These are the activations of a small neural network, seen along a few directions. Each row is one input.
In each table, some parts of the input vary, and every possible input appears once, in random order.
A made-up example of a description, with smaller parts first: line(4) and (point or (values(2) and ring(5)) or ring(11)).
Shared parts are said once, and a part with two or three values counts as separate values.

Other details of the inputs vary at random and push rows far along two fixed directions, the same in every table; ignore that.

Table:
x1: [ -7   0 -39   7 -22 -45 -12  38 -23  16 -34  32]
x2: [ 35   0 -20  -5  -1   4   1  -1 -16  50 -24 -29]
x3: [  2 -10  36   1 -33  13  -3 -11 -16 -20  14 -11]
x4: [-32  19   2   5  26 -36 -16  11  11 -43   1  26]
x5: [-36   2  -2  16  17 -35  -3   2  15 -39  15  31]
x6: [ 12   4  23  -8  -1  18  15 -15  19 -16  27 -18]
x7: [  6  13  25 -10  -3  24   7  -8  21 -15  13 -25]
x8: [  5  -6  28  -8   0  36   1 -23   6 -13  20  -7]
x9: [ 23  -8 -25   4 -10   9   5  -3 -10  54 -24 -28]
x10: [  4  -7  31  -5   2  21  15 -11  24 -16  23  -5]
x11: [-41   4  -7  13  18 -24 -19  -9  -2 -40  12  34]
x12: [-21  -4 -41   3 -13 -51 -18  28 -31  21 -35  27]
x13: [ 27   4 -29 -14  -5  12   4  -3 -10  52 -19 -27]
x14: [-32  -5  11  10 -12 -43  -7  16  -4 -42  10  32]
x15: [-14  -3  34 -11   8  24   3 -16  18  -7   7 -20]
x16: [ -9  -2 -59  10  20 -41  -1  32 -12  18 -18  54]
x17: [ 45  -2 -28  -2  -5  10  -4  -6 -27  38 -11 -10]
x18: [-48  11  -7  14  20 -36 -13  12  17 -41  -1  32]
x19: [ -2   1  32  -7   1  27   7  -4  27 -15   8 -12]
x20: [ -7  -5  38  -3   5  31   9 -11   9  -2   7 -28]
x21: [  7  -8  29   0  -1  40   5 -17  -2 -10  19 -12]
x22: [ 17   1  28   1   4   6  10 -12  11 -18  21 -17]
x23: [ 37   2 -37 -11  -9  18  -1  -8 -21  41  -7  -8]
x24: [ 30  -3 -23   0  -8  19  13  20  -5  45 -24  -8]
Each input here is: values(4) and (point or ring(5)).
Question: Changing only the values(4) part turns x1 into x14. The same change can be made to x24. Which row results?
Answer: x16
Question: Which other rows does x4 become when the values(4) part takes its other values? List them by row number.
Answer: x2, x17, x22
Question: Which other rows agree with x20 in the values(4) part? List them by row number.
Answer: x2, x9, x12, x13, x15
Question: Start at x17 and move only the ring(5) part, one step at a time. The first step leads to x23. Which rows follow, in order?
Answer: x8, x21, x11
